These are the activations of a small neural network, seen along a few directions. Each row is one input.
In each table, some parts of the input vary, and every possible input appears once, in random order.
Descriptions start from the smaller parts, as in this example, which fits no table here: line(4) and (point or ring(9) or (values(3) and ring(8))).
Shared parts are said once, and a part with two or three values counts as separate values.

Other details of the inputs vary at random and push rows far along two fixed directions, the same in every table; ignore that.

A family of inputs:
x1: [ -2   6 -10 -22  17  -3   2  18  13  10  19  34   1  10]
x2: [ 14 -24 -38   9   3  -6 -19   2  -2  -3 -23 -24  18   5]
x3: [ 32 -21 -33  16   9   6   0  16  -4  -5 -19 -23   9   9]
x4: [-39   7  20  14 -16  -2  30 -43  10 -23   7  30 -29 -18]
x5: [  7 -23 -29  36 -32  11  -8   9   2  14  -9 -35   2   2]
x6: [  1  10   5 -21   9 -18   1  16  -9  -7  -5  17   3  -5]
x7: [-31 -12  27  14 -24  -2  25 -25  27 -19  31  28 -38  -6]
x8: [  8  14  12 -24  20  -2 -17   2 -10   6  -4  -7  18   1]
x9: [ 13   4   4  11  -5  15  -2  10 -10  12  -5 -26   4   3]
x10: [  4  -3  -4  10 -18   9 -13  15  -1  20   5 -21   4   5]
x11: [ 11   7   6 -15  12  -4  10  24  -2   0   7  17  -4   4]
x12: [ 15  -7 -29  23 -12   8  12  18  -8   3 -17 -12  -2  -2]
x13: [  3   8   7 -26   5 -16 -17  21  -9   4  -1   1  15   1]
x14: [  0 -14 -30   2  -6 -13 -11  10   0  -1 -13  -4  10   0]
x15: [ 23  -7 -16  11   6   0  -8   4 -19  -5 -32 -35  16  -4]
x16: [ 30 -20  -7  12  -1   8 -14  15  -6   0 -11 -42  10  11]
x17: [ -8  19  16 -20  -3 -10  -8  11 -13   8   1   8   7  -6]
x18: [ 8 21  9 -9 16 10 14 12 -9  9  3 12 -1  2]
x19: [ 12 -18 -35  39 -16  18   4   1  -2   7 -18 -31   2   2]
x20: [-20  17  -1 -26   2 -10 -15   4   4  21  14  26  12   0]
x21: [  5   7 -18 -21  15 -17  -4  20  -6  -1  -9  19  13   0]
x22: [-15  25  17 -27   9  -2 -18  -4  -3  19  13  11  13   1]
x23: [-17  -8  19  44 -35   0  34 -35 -11 -36 -21 -15 -32 -26]
x24: [ 17 -26  -7  21 -16  -5 -16  -2 -13 -16 -27 -51   9  -2]
x25: [ -4 -15 -20   1 -13 -13 -21   6   4   6  -4 -12  13   2]
x26: [-6 12  0 -7  7 12 -5  1  9 24 19 12  5  8]
x27: [-21 -13  21  15  -5   3  33 -35  24 -31  22  31 -39  -3]
x28: [ -6  -1  -5   3 -21  -5 -22   7  -8  13  -6 -21  12  -3]
x29: [ -4  16  15 -10   5  13  -8   3   4  22  19   2   4   8]
x30: [  1 -19 -40  30 -28  -3  -7   3  -8   2 -29 -27   7  -7]
x31: [ 15  11  13 -26  32   0   6  14   0  -1  11  21   0  10]
x32: [ -8  -3   0 -21  13 -11 -19  -9  10   3  11  12  11   7]
x33: [  8  -5 -13  -6  14 -11   0  -2  -4 -15 -14   6   6  -1]
x34: [ -7  29  22 -28  13  -4  -8   3 -12  11   5  12  12  -3]
x35: [-32  -8  45   3 -16 -10   9 -44  15 -32  20  13 -29 -10]
x36: [  5 -15  -6   0   6   5 -11  -2  15   6  14  -3   3  13]
x37: [  7 -12 -33  24 -16   9   3  13   0  11  -9 -12   1   2]
x38: [-32   8  20  12 -21 -11  38 -27   1 -30   0  36 -34 -23]
x39: [-32  -2  22  10  -6  -3  27 -49  15 -30   7  28 -29 -15]
x40: [  5  24   9 -20  14   2  12  25  -8  12   9  26  -2   2]
x41: [ 12  10  -4 -10  28  10  13   2   3   1   3  18   1   5]
x42: [  5   1   3 -17   4   0 -18  23   8  18  19   0   9  13]
x43: [  5  12  20 -27  12  -3  -2  24   2   8  19  17   1   8]
x44: [ -3  20   5 -17   4 -11   4  14 -15   2  -7  17   4  -8]
x45: [ -8  -5   4  -9 -11 -13 -21   5   1   2   4  -9   7   0]
x46: [  2  17  16 -13   0   5   1  20  -5  14  12   8  -1   3]
x47: [ -1 -19  23  47 -22  14  40 -34   2 -37  -9 -18 -39 -14]
x48: [ -2 -17 -27  30 -25   4 -16 -11  -5   8 -21 -41  13  -4]
x49: [  8   3  -6 -13  21  12 -14   2  12  22  15   3  14  14]
x50: [ -6  -3  -6  -5   5  -1 -16 -17   6   6   0  -7  12   1]
x51: [ 19 -26 -33  35  -5  18   1  -5   4   0 -18 -34   3   5]
x52: [-12 -33  27  43 -34   9  15 -37  17 -31  10 -25 -36  -4]
x53: [ -6  28  -3 -24  22  -5   6   3  -8   6  -4  30  10  -4]
x54: [  2  14  21 -24  23  11 -12  -1  10  18  25   9   6  12]
x55: [  9   9 -13   8   8  12  16   7  -5   5  -6   6  -1   1]
x56: [  5  13  13 -32  29 -15  -2   5  -7  -8   0  21   7   1]
x57: [-24   3  26  10  -2  -5  36 -44   7 -38   0  28 -31 -19]
x58: [ 15   4 -18 -14  17  -3   6  28   1   5   3  19   5   8]
x59: [ 25 -20  -3  31 -12  17  -3  -1  -8  -2 -18 -53   2   3]
x60: [ -8  17  20 -31  20  -3 -21 -10   3  11  14   8  14   4]
Description of these inputs: values(2) and ring(5) and ring(6).
The inputs of x16 and x24 match in every part but the values(2) part. If x29 is changed in the same way as x16 into x24, which row does it become?
> x22
The inputs of x17 and x46 match in every part but the values(2) part. If x6 is changed in the same way as x17 into x46, which row does it become?
> x11
Which other rows does x35 become when the values(2) part takes its other values? List them by row number.
> x52

A family of inputs:
x61: [ -7   1  25  28  -6   6  55 -20   0 -42  -4  25 -47 -17]
x62: [ -8  28  14 -47  22 -19 -22  18  -6  22  13  30  20   3]
x63: [ 16 -26 -26  20 -17  -7 -29   7 -15  -4 -30 -52  22   0]
x64: [-12  29  -1 -33  20   0 -11  15   8  33  31  38  16  11]
x65: [ 18 -32 -40  30 -19   5 -20   7   3   4 -13 -42  14  11]
x66: [ 15 -26 -26  15  -7  -5 -25  -4  -9  -2 -33 -54  22  -2]
x67: [ -5   7  -6  -3 -11  -3 -20   4 -15  12 -12 -14  13  -5]
x68: [-28 -17  19  23 -16   2  24 -47  30 -28  18  12 -34 -11]
x69: [ 10  26  20 -44  37   5 -16  17   1  17  25  25  11  17]
x70: [ 10  10 -21 -12  16 -12   8  16 -19  -9 -26  12  11  -8]
x71: [ 32 -27 -16  23  -2  15 -12   3  -6   5 -20 -55  15   9]
x72: [  5  32  24 -44  27   1  -8  24   1  25  27  28  10  14]
x73: [-22   3  46  24 -29  13  33 -30   7 -18  17   8 -36 -16]
x74: [ 13   3 -34  -3  16  -2  15  18  -2   1 -11  23   3   4]
x75: [-34 -11  22  24 -31  -1  25 -28  22 -17  20  17 -40 -11]
The inputs of x62 and x72 match in every part but one. If x63 is changed in the same way as x62 into x72, which row does it become?
> x69
What is each input in this table made of?
> values(3) and (point or line(4))
Which other rows agree with x65 in the values(3) part? List them by row number.
> x64, x68, x74, x75

A family of inputs:
x76: [ 30 -10 -33  11  -2  -4 -13  25 -24   2 -39 -40  23  -2]
x77: [  0  22   7 -31  30  -1   7  10   4   7  15  38   2   6]
x78: [ 23 -12 -41  13  -4  -6 -17  21 -20   6 -39 -36  26  -3]
x79: [ 24 -18 -32  15  -7  10 -28  20  -5  22 -14 -46  24  12]
x80: [ 33 -16 -44  19   0  12 -10  29  -8  16 -21 -34  19  11]
x81: [ 24 -18 -30  13  -6   6 -30  17  -7  18 -18 -48  26   9]
x82: [-23 -15  11  33 -32 -11  30 -34   1 -41 -13   3 -33 -23]
x83: [-10  20  20 -36  22  -5 -11   0   6  11  22  27   8   6]
x84: [-22 -20  25  37 -35   6  21 -37  14 -26   9  -9 -35 -11]
x85: [ -8  19  16 -31  18   5  -7   8  13  22  33  31   3  12]
x86: [-14 -17  13  41 -27   7  39 -29   9 -33   0   2 -40 -13]
x87: [-18  -9  20  33 -30  -6  34 -32  -5 -40 -15  -1 -34 -23]
x88: [-27 -11  30  31 -38  -5  17 -40   0 -32  -5 -12 -30 -20]
x89: [ 22 -12 -24   9  -9  -3 -32  19 -19  11 -29 -52  29   2]
x90: [ -9  19  18 -34  21  -1 -10   3   9  15  26  28   6   8]
x91: [-13 -18  12  43 -29  10  40 -26  12 -29   3   3 -42 -11]
x92: [  1  22   5 -29  28   2   8  14   6  11  19  40   1   8]
x93: [ -1  22   9 -33  30  -5   6   8   1   3  11  37   3   4]
x94: [-18  24  19 -37  15 -14 -13  -2   0   9  14  27  10  -1]
x95: [  0  22   6 -31  29   0   7  11   4   9  17  39   2   7]
x96: [-33 -18  22  31 -41 -11  14 -42   6 -34  -3  -9 -29 -20]
x97: [ -9  20  20 -35  22  -4 -11   1   7  13  23  27   7   7]
x98: [ 25 -18 -32  16  -8  11 -28  21  -4  23 -13 -46  24  12]
x99: [  0  22   8 -32  30  -4   6   8   2   5  13  38   3   4]
x100: [  0  22   7 -32  30  -2   6   9   3   6  14  38   3   5]
x101: [ 25 -18 -33  17  -8  12 -27  22  -3  25 -11 -45  23  13]
The inputs of x82 and x96 match in every part but one. If x95 is changed in the same way as x82 into x96, which row does it become?
> x84
What is each input in this table made of?
> values(2) and (line(4) or line(9))
Which other rows does x87 become when the line(4) part takes its other values? List them by row number.
> x76, x78, x82
Which other rows does x83 become when the values(2) part takes its other values? List them by row number.
> x93

A family of inputs:
x102: [ 26   4 -42   0  10   3  -3  37 -11  25 -20  -6  22   0]
x103: [ 25  -9 -33  16   8   8  14  13  -4   1 -21 -10   5  -3]
x104: [-16   8   4 -13  -5  -1   2   2  16  21  22  27  -3  -4]
x105: [ -9  21   2 -11   5  -4  14  15  -9  -6   6  34  -8   5]
x106: [ 16   0   9 -11  20  -8   3   1  -8 -14 -11  -3   4  -2]
x107: [ -3  38  16 -14  24  28   5  -9  -1  34  15  14   9   1]
x108: [-11 -17 -15  18 -25  -2 -23  -5   1  -1  -4 -26   7   7]
x109: [  4  -7 -24   7   2  -5 -18  -5 -13 -11 -25 -19  16   6]
x110: [ -2   6  25 -35  21 -10 -21  -4   9   5  19  10  10   5]
x111: [-15   7  29 -26   0 -14 -15  -4   8   6  19   9   3  -4]
x112: [-29   8   8  -1  -8 -10  17 -29   7  -8   0  26 -12 -22]
x113: [  1 -18 -21  25  -9  -1   5 -26   0 -13 -26 -20   1 -15]
x114: [ 24  -2 -34  -6  25   1 -18  19 -16   1 -22 -14  27  18]
x115: [ 20   6 -17 -14  -2 -12 -21  37 -23  19 -22 -20  27  -4]
x116: [  4  -2  31 -10   6   1  14   3  12 -10  23  13 -18   3]
x117: [-12   1  -4  -2 -16  -2 -14  12   1  10  12   5   2  11]
x118: [ 11 -35  12  31 -16   3   5 -18   7 -25  -6 -38 -16  -3]
x119: [  5  54   9 -42  42  24 -24  20 -17  45  17  15  33  26]
x120: [-20   4  -1  14 -26  -7  10  -4 -11 -14  -8   8 -13  -7]
x121: [-12   6  35   8 -17  -9  35  -7  -3 -27   4  19 -34 -19]
x122: [ 12 -21 -22  29  -1   5  17 -18   1 -16 -24 -17  -5  -9]
x123: [ -6  14   4 -18   7   2  -4  23   5  11  25  28  -2  18]
x124: [-10 -21  10  23  -9   6   9 -26  12 -28  10  -3 -22   9]
x125: [ 10   1 -37   4  -6  -3  -7  21 -11  23 -22  -9  20  -9]
x126: [ 15   4 -16 -18   5 -16 -29  22 -20  15 -25 -26  33  -5]
x127: [-11  26  54   4  -3  20  17 -26  -7   1  14  -4 -18  -9]
x128: [  3 -11 -29   1  -5  -1 -27   5   8  27  -5 -21  24   0]
x129: [ -2 -22 -14  17 -11   2 -22 -14   3  -9  -5 -27   6  12]
x130: [  7   5  -1 -18  25  10   8  11  19  15  23  29  -2  10]
x131: [ 11 -32 -16  31  -6  11   6 -19  16  -7  -5 -23  -8   0]
x132: [-20   0  37  -4 -24  -9   7  -6   8  -4  21  11 -21 -10]
x133: [ -4   3  31  -8  -7  -3  11  10   8  -2  23  14 -19  -2]
x134: [-10   8  28 -19  11 -16   4 -20  -3 -20  -2  13  -5 -13]
x135: [-15   3  17  14  -5   2  36 -16   0 -37   4  29 -34  -1]
x136: [  3   9   4 -20  21   6  -1  16   8   3  25  26  -1  23]
x137: [ 15 -14 -27  18 -11  10   0  20   8  20  -1 -16   3   3]
x138: [ 15  16  17 -28  27  -6  12  19  -7  -5   3  23   0   1]
x139: [-14 -10 -16  25 -27  -8  -6 -13 -12 -17 -24 -21   1  -7]
x140: [ -5 -33 -11  35 -22   5   0 -35  17 -11  -7 -28 -10  -9]
What is each input in this table made of?
> values(3) and (point or (values(2) and ring(6)))
Which other rows does x105 become when the values(2) part takes its other values? List them by row number.
> x123
Which other rows does x128 become when the ring(6) part takes its other values? List them by row number.
> x104, x130, x131, x137, x140
Which other rows does x130 become when the values(2) part takes its other values? List them by row number.
> x103
